These are the activations of a small neural network, seen along a few directions. Each row is one input.
Each table varies a few parts of the input and shows all the possible inputs, shuffled.
A made-up example of a description, with smaller parts first: ring(8) and (point or line(11) or (values(3) and line(6))).
Shared parts are said once, and a part with two or three values counts as separate values.

Other details of the inputs vary at random and push rows far along two fixed directions, the same in every table; ignore that.

Table:
r1: -.28,.16,-.29,-.32,-.21,-.23,.16,-.38,-.17,-.04,-.38,.35,-.05,-.01
r2: .34,-.13,-.37,-.54,-.49,.40,.42,-.33,-.73,-.28,-.66,.59,-.47,-.45
r3: -.24,.26,-.03,-.28,-.02,-.29,-.11,-.41,.07,.07,-.32,.17,.03,.14
r4: .36,-.27,-.21,-.08,-.67,.45,.14,.45,-.32,-.36,-.06,.34,-.12,-.36
r5: -.31,.12,.11,.24,.46,-.44,-.25,.01,.34,.30,.27,-.32,.21,.48
r6: .38,-.14,-.15,.08,-.41,.19,.17,.31,-.39,-.21,.13,.14,-.21,-.18
r7: -.11,.13,-.24,-.32,-.11,-.27,.17,-.12,-.19,.01,-.15,.26,-.14,.02
r8: .55,-.23,-.04,-.09,-.01,.42,.29,.08,-.48,-.11,-.05,.04,-.35,-.30
r9: -.55,.18,.29,.18,.76,-.37,-.24,-.13,.71,.37,.20,-.44,.35,.31
r10: -.08,.14,-.21,-.61,-.36,-.09,.07,-.13,-.12,-.15,-.48,.57,-.17,-.22
r11: .02,-.10,-.10,-.05,-.18,.17,.16,.19,-.06,-.13,-.02,.12,-.02,-.26
r12: -.49,.25,.17,.07,.49,-.40,-.17,-.44,.43,.30,.00,-.26,.27,.36
r13: .13,-.21,.09,.06,.35,.36,.11,.04,.00,.04,-.03,-.17,-.11,-.23
r14: -.15,.23,-.05,-.28,.11,-.37,.05,-.20,.03,.12,-.12,.13,-.04,.15
r15: .67,-.27,.37,.59,-.12,.47,-.13,.63,-.05,-.13,.69,-.44,.10,-.06
r16: -.62,.17,.15,.41,.64,-.48,-.28,-.33,.53,.37,.19,-.47,.31,.50
r17: .46,-.11,.54,.59,.31,.24,-.22,.43,.25,.06,.72,-.67,.21,.09
r18: .65,-.40,.18,.63,-.44,.72,-.01,.54,-.20,-.31,.50,-.32,.13,-.17
r19: -.62,.29,-.18,-.46,.12,-.54,-.19,-.31,.26,.17,-.44,.37,.02,.20
r20: -.31,.24,-.26,-.46,-.31,-.34,-.07,-.43,-.12,-.01,-.51,.49,-.09,.13
r21: .21,-.31,.24,.63,.09,.40,-.07,.53,.20,-.07,.54,-.47,.16,-.13
Description of these inputs: values(3) and (point or ring(6)).
- The inputs of r21 and r6 match in every part but the values(3) part. If r11 is changed in the same way as r21 into r6, which row does it become? => r7
- Which other rows does r3 become when the ring(6) part takes its other values? List them by row number. => r1, r12, r16, r18, r20

Table:
r22: .13,.04,-.10,-.21,-.50,.00,.00,.25,-.11,-.21,-.04,.35,-.04,-.12
r23: -.01,.09,-.10,-.25,.04,-.09,.09,-.33,-.19,.04,-.27,.15,-.14,.01
r24: -.26,.24,-.52,-.56,-.69,-.42,.08,-.27,-.35,-.16,-.53,.74,-.19,.07
r25: .28,-.17,.05,.40,-.48,.30,-.06,.40,-.07,-.22,.34,-.10,.15,-.05
r26: -.27,.06,.28,.18,.81,-.21,-.19,-.14,.45,.36,.16,-.45,.15,.24
r27: -.19,.30,-.44,-.77,-.61,-.44,.11,-.17,-.29,-.14,-.54,.82,-.24,-.03
r28: .48,-.25,.09,.29,-.54,.43,-.04,.66,-.10,-.30,.40,-.03,.05,-.23
r29: .20,-.07,-.20,-.31,-.22,.15,.26,.00,-.35,-.14,-.23,.30,-.27,-.26
r30: -.69,.41,-.24,-.63,.51,-.80,-.01,-.66,.15,.36,-.56,.30,-.13,.33
r31: .58,-.19,.09,.30,-.49,.34,.03,.60,-.24,-.27,.46,-.06,-.03,-.16
r32: .26,-.03,.10,.31,-.31,.08,-.09,.23,-.08,-.11,.34,-.13,.10,.09
r33: .14,-.24,.05,.14,-.31,.47,.03,.47,.11,-.24,.12,.02,.09,-.40
r34: -.15,-.04,.01,.10,.25,.04,.04,-.19,.07,.09,-.07,-.14,.03,.02
r35: .25,-.03,-.10,-.17,-.22,.17,.19,-.15,-.36,-.12,-.20,.18,-.20,-.15
r36: -.36,.27,.08,.03,.13,-.47,-.24,-.21,.30,.17,.07,-.08,.23,.38
r37: .15,-.06,.05,.02,.17,.10,.08,.06,-.07,.03,.07,-.11,-.09,-.07
r38: -.18,-.06,.25,.36,.71,-.05,-.10,.03,.38,.27,.30,-.53,.17,.17
r39: -.36,.03,.21,.33,.71,-.18,-.14,-.27,.39,.32,.15,-.49,.22,.29
r40: .16,-.14,.29,.48,.37,.24,-.04,.04,.13,.10,.36,-.54,.14,.05
r41: .23,-.11,.03,.29,-.28,.08,-.06,.46,-.03,-.13,.38,-.09,.07,.02
r42: -.08,.05,-.09,-.25,.07,.01,.07,-.33,-.09,.02,-.36,.17,-.12,-.06
r43: -.29,.14,.09,-.11,.58,-.32,-.07,-.26,.25,.29,-.08,-.14,.00,.20
r44: .38,-.23,.05,.20,-.14,.47,.16,.11,-.26,-.16,.11,-.12,-.07,-.24
r45: -.03,.04,.06,.07,.24,-.03,.01,-.22,.00,.10,-.02,-.15,.01,.07
r46: .24,-.04,-.09,-.21,-.20,.21,.17,-.16,-.32,-.12,-.24,.21,-.21,-.19
r47: -.04,.01,.32,.29,.70,-.11,-.13,.00,.32,.30,.33,-.52,.13,.21
r48: .40,-.16,-.07,-.16,-.32,.42,.19,-.03,-.40,-.23,-.20,.21,-.22,-.33
r49: -.15,.06,.03,.16,-.16,-.12,-.22,.07,.19,-.01,.11,-.04,.21,.18
r50: -.24,.12,-.26,-.23,-.36,-.29,-.02,.09,-.03,-.07,-.15,.38,-.02,.07
r51: .16,-.19,.01,.09,.08,.28,.13,.17,-.07,-.04,.07,-.09,-.08,-.20
r52: -.12,-.03,.32,.28,.73,-.01,-.16,.00,.42,.27,.25,-.51,.15,.14
r53: -.60,.35,.04,-.08,.21,-.62,-.30,-.32,.44,.24,-.08,.00,.28,.44
r54: -.59,.19,-.38,-.60,-.37,-.24,.05,-.38,.06,-.10,-.72,.66,-.03,-.14
r55: .56,-.33,.09,.24,-.13,.59,.20,.41,-.27,-.20,.27,-.16,-.12,-.36
- The inputs of r33 and r54 match in every part but one. If r55 is changed in the same way as r33 into r54, which row does it become? => r44
- What do these inputs look like to the network? => values(2) and (point or ring(6) or line(10))
- Which other rows does r27 become when the values(2) part takes its other values? List them by row number. => r36

Table:
r56: -.19,.04,.08,.03,.62,-.18,.02,-.23,.13,.27,.00,-.25,-.04,.15
r57: .18,-.07,.00,.04,-.27,.14,.01,.30,-.06,-.14,.13,.08,-.01,-.12
r58: .09,-.05,.37,.44,.61,.10,-.11,-.04,.28,.21,.35,-.61,.16,.16
r59: -.19,.19,-.31,-.69,-.12,-.18,.20,-.55,-.29,-.01,-.69,.55,-.28,-.13
r60: -.25,.04,.27,.36,.46,-.20,-.27,.16,.52,.23,.37,-.43,.30,.27
r61: .60,-.24,.02,.17,-.59,.48,.10,.50,-.32,-.34,.26,.06,-.08,-.30
r62: -.17,.16,-.17,-.26,-.22,-.29,.00,-.13,-.09,-.02,-.19,.29,-.05,.09
r63: .47,-.20,.21,.47,-.24,.39,-.03,.44,-.07,-.16,.51,-.30,.11,-.05
r64: -.38,.25,-.24,-.45,.31,-.48,.10,-.58,-.09,.23,-.46,.24,-.19,.19
r65: .01,-.21,-.03,.10,-.17,.40,.08,.15,.04,-.17,-.06,.02,.06,-.31
r66: .43,-.20,-.01,.18,-.60,.41,.05,.34,-.27,-.32,.17,.10,.00,-.22
r67: -.05,-.01,-.03,-.18,.22,.07,.09,-.26,-.07,.06,-.27,.06,-.13,-.09
r68: .09,-.10,.16,.25,-.01,.14,-.10,.36,.20,-.03,.29,-.19,.16,-.04
r69: -.69,.37,-.11,-.15,.28,-.70,-.24,-.43,.33,.28,-.22,.06,.18,.46
r70: .08,.04,-.25,-.34,-.51,-.04,.10,.07,-.26,-.20,-.22,.45,-.17,-.15
r71: -.12,-.05,.29,.28,.82,-.02,-.09,-.07,.36,.31,.24,-.56,.13,.15
r72: .11,.04,-.26,-.26,-.59,-.02,.09,-.02,-.35,-.20,-.23,.42,-.15,-.06
- What do these inputs look like to the network? => point or ring(6) or line(10)
- Which of the alternatives is r59? => ring(6)
- Start at r64 and move only the ring(6) part, one step at a time. The first step leads to r58. Which rows follow, in order? => r59, r67, r71, r56
